Each row below holds a small network's activations on one input, seen along a few directions.
Each table varies a few parts of the input and shows all the possible inputs, shuffled.
Descriptions start from the smaller parts, as in this example, which fits no table here: one of 8 places around a ring, together with either a single point or one of 9 places around a ring or (one of 3 separate values, together with one of 6 places along a line).
Shared parts are said once, and a part with two or three values counts as separate values.

Other details of the inputs vary at random and push rows far along two fixed directions, the same in every table; ignore that.

Rows:
r1: [  6  51  16  40  44  33  25 -16 -29 -33  39 -16  -8  -4   6]
r2: [ 13 -24 -52   3 -52 -35 -43   6 -10  44 -17  -7 -12  39  28]
r3: [  7   5 -13  -3 -32 -13 -30  27 -18  31  -3 -21  13  30  26]
r4: [ -15 -107  -21  -36  -30  -55  -24   10   68    6  -57   36  -24  -34
  -28]
r5: [-26 -43  12 -55 -26 -28 -15 -12  36  14 -26  33  21 -16  -3]
r6: [  3  45  36  20  38  50  25  23 -41 -20  43 -46  21   3   0]
r7: [-14 -65  10  -6  28  16  34 -14  23 -19  -2   7 -20 -35 -53]
r8: [-10  14  33   2  34  43  32 -14 -29  -8  40 -21  15   4  -9]
r9: [ 27  46 -25  21 -22 -39 -40  57 -15  34  -4 -24  -6  41  34]
r10: [ 33  45 -38   4 -44 -42 -46  65  -1  40 -28 -10   1  44  30]
r11: [-43 -42  47 -56  19   4  27 -43  33 -12  -1  37  26 -41 -30]
r12: [ -7   4  16   6  26  30  34 -52  -1 -36  10  22  -3 -26 -13]
r13: [ 31 -11  -7  38  22  77  40  21 -39 -39  16 -43 -13 -11 -28]
r14: [-32 -45  19 -71 -16 -58 -23   8  67  28 -41  46  17 -21 -17]
r15: [-23  17  41  -7  44  20  39 -51  24 -47  10  38   4 -44 -24]
r16: [ 10  34   5  41  27  50  28 -30 -41 -37  31 -15  -5 -10   9]
r17: [ 31  62 -27  28 -15 -19 -26  57 -25  34   6 -34  -4  53  31]
r18: [ 19  49   1  46  23  61  30 -23 -48 -39  31 -21   1   3  10]
r19: [-11 -56  20  -6  39  48  53 -21  14 -45   1   8 -10 -51 -63]
r20: [-40 -36  35 -49  10 -47 -10  -2  51  17 -14  28   9 -28 -18]
r21: [ 22  11 -57  17 -49 -49 -44   9  -3  42 -27   4 -22  45  33]
r22: [ 26 -15 -59   1 -71 -25 -46  21 -10  40 -30  -5  -5  45  35]
r23: [ 19  28 -20  18 -20   4 -23  37 -43  36  20 -44   4  49  30]
r24: [-28 -28   1 -32 -19 -72 -34 -23  66   3 -42  62  -9 -28   8]
r25: [  8  14   8  34  23  67  33 -29 -55 -32  44 -33   5   2   5]
r26: [ -1  17  12  -6   5   0   1  28  -9  22   9 -17  11   8  -6]
r27: [ -5  23  16  31  43  39  34 -49 -28 -36  38  -6  -9 -16  -4]
r28: [ 18  61  11  39  27  48  24  -6 -30 -39  26 -15   3  -1  10]
r29: [-20 -41  -2 -20  -6  -9   3 -40  13   7  -3  24  -5  -5  -8]
r30: [ -8  -6   5 -34 -23 -27 -23  32  25  24 -23   5  21   2   3]
r31: [-32 -12  31 -39   5 -53 -13  -7  60  -2 -25  43   9 -37  -5]
r32: [-32 -55  25 -39  13  14  33 -71  28 -26  -5  44   9 -46 -32]
r33: [ 32 -37 -51  28 -29 -14 -26  47 -10  26 -18 -31 -29  28  -5]
r34: [ 35  63 -30  25 -31 -14 -32  63 -24  26  -4 -31   3  44  38]
r35: [ 3 36  1 17 14 -7  2 -9 -1 -6  9  1 -9 14  9]
Description of these inputs: one of 5 places around a ring, together with either a single point or one of 6 places around a ring.
Question: The inputs of r29 and r2 match in every part but the place on the ring of 5. If r35 is changed in the same way as r29 into r2, which row does it become?
Answer: r1
Question: A walk changes only the place on the ring of 5. It starts at r33 and steps to r7. List the rest of the walk in order.
Answer: r19, r13, r4
Question: Which other rows does r12 become when the place on the ring of 5 takes its other values? List them by row number.
Answer: r16, r18, r21, r27
Question: Which other rows does r28 become when the place on the ring of 6 takes its other values? List them by row number.
Answer: r5, r18, r22, r30, r34

Rows:
r36: [ 52  90 -37  56 -27  14 -36  63 -53  17  15 -51   6  67  55]
r37: [ 81  39 -72  62 -41  42 -19  89 -73  31   1 -78 -10  90  22]
r38: [ -1  82  64  36  70  71  64 -27 -35 -64  57 -24  16 -19  -3]
r39: [  4  11 -49 -21 -91 -84 -95  58  26  60 -61  13  -5  50  64]
r40: [-59 -52  87 -96  30 -19  16 -11  45  21  11  28  57 -46 -42]
r41: [  7  28  21  37  36 102  66 -55 -60 -50  55 -28  10  -6 -18]
r42: [ 17  29 -50 -12 -53 -99 -60  43  35  56 -40  25 -11  44  40]
r43: [-61 -11  51 -52  43 -63   9 -60  87  -5 -28  82   3 -56 -33]
r44: [ 48  26 -43  64 -12  15 -20  75 -60  14  17 -73 -21  53  20]
r45: [ 18 -27 -58   1 -61 -58 -55   8   2  50 -33  14 -11  19  39]
r46: [  3 -34 -47 -11 -52 -49 -40  -9  10  41 -24  18 -23  37  23]
r47: [-29 -55  39 -17  53  31  51 -36  33 -48  25  13  -7 -46 -54]
r48: [ -57 -100    6  -63  -28  -91  -33  -64   81   18  -55   80  -19  -45
  -12]
r49: [ 11  21  35  40  66  87  60   7 -47 -60  45 -52  -4 -43 -32]
r50: [-48 -68  18 -53   0 -11  21 -82  55 -22 -25  70  11 -69 -32]
r51: [ 16  20  35  30  66 110  73   0 -47 -59  39 -36   8 -30 -38]
Question: Describe the family of inputs behind these rows.
Answer: either a single point or one of 5 places along a line or (one of 2 separate values, together with one of 5 places around a ring)
Question: A walk changes only the place on the line of 5. It starts at r39 and steps to r36. List the rest of the walk in order.
Answer: r38, r42, r43

Rows:
r52: [-29  -2  42  -4  50  47  53 -85  13 -75  22  41  -1 -60 -21]
r53: [-10 -41  -3 -18 -12 -43 -22  26  54   1 -46  23 -14 -31 -16]
r54: [ 47  93 -46  54 -30   1 -26  42 -40  15  -4 -31  -5  56  50]
r55: [-28 -42   3 -73 -51 -56 -48  14  29  67 -32  22  32  10  16]
r56: [ -7  -8   3 -31 -11 -65 -29  26  63   9 -39  35  -1 -24  -6]
r57: [  0 -66 -24 -20 -19 -21 -10  20  38   6 -42  27 -14 -14 -30]
r58: [ 44  41 -43  53 -18   1 -30  82 -58  35  15 -75 -19  67  31]
r59: [-16 -10   9 -38 -13 -83 -35  25  48  36 -25  24  -4   3   2]
r60: [-37 -56  52 -15  63  56  63 -47  11 -43  32   2  -3 -48 -62]
r61: [-17 -44   3 -74 -55 -45 -32  12  52  34 -48  38  36  -1   4]
r62: [ 36  30   3  55  33  99  59 -28 -73 -49  43 -40  -9 -10  -4]
r63: [ 18  27   2  59  37  88  50 -35 -87 -33  66 -59   2  16  -3]
r64: [ 40  91 -52  55 -31 -16 -39  45 -54  49  15 -42  -7  84  58]
r65: [-43 -13  52  -3  57  36  46 -97   2 -53  43  35   5 -48 -18]
Question: Describe the family of inputs behind these rows.
Answer: one of 2 separate values, together with either a single point or one of 6 places around a ring
Question: The inputs of r61 and r55 match in every part but the choice among 2 separate values. If r56 is changed in the same way as r61 into r55, which row does it become?
Answer: r59
Question: Which other rows does r64 become when the choice among 2 separate values takes its other values? List them by row number.
Answer: r54
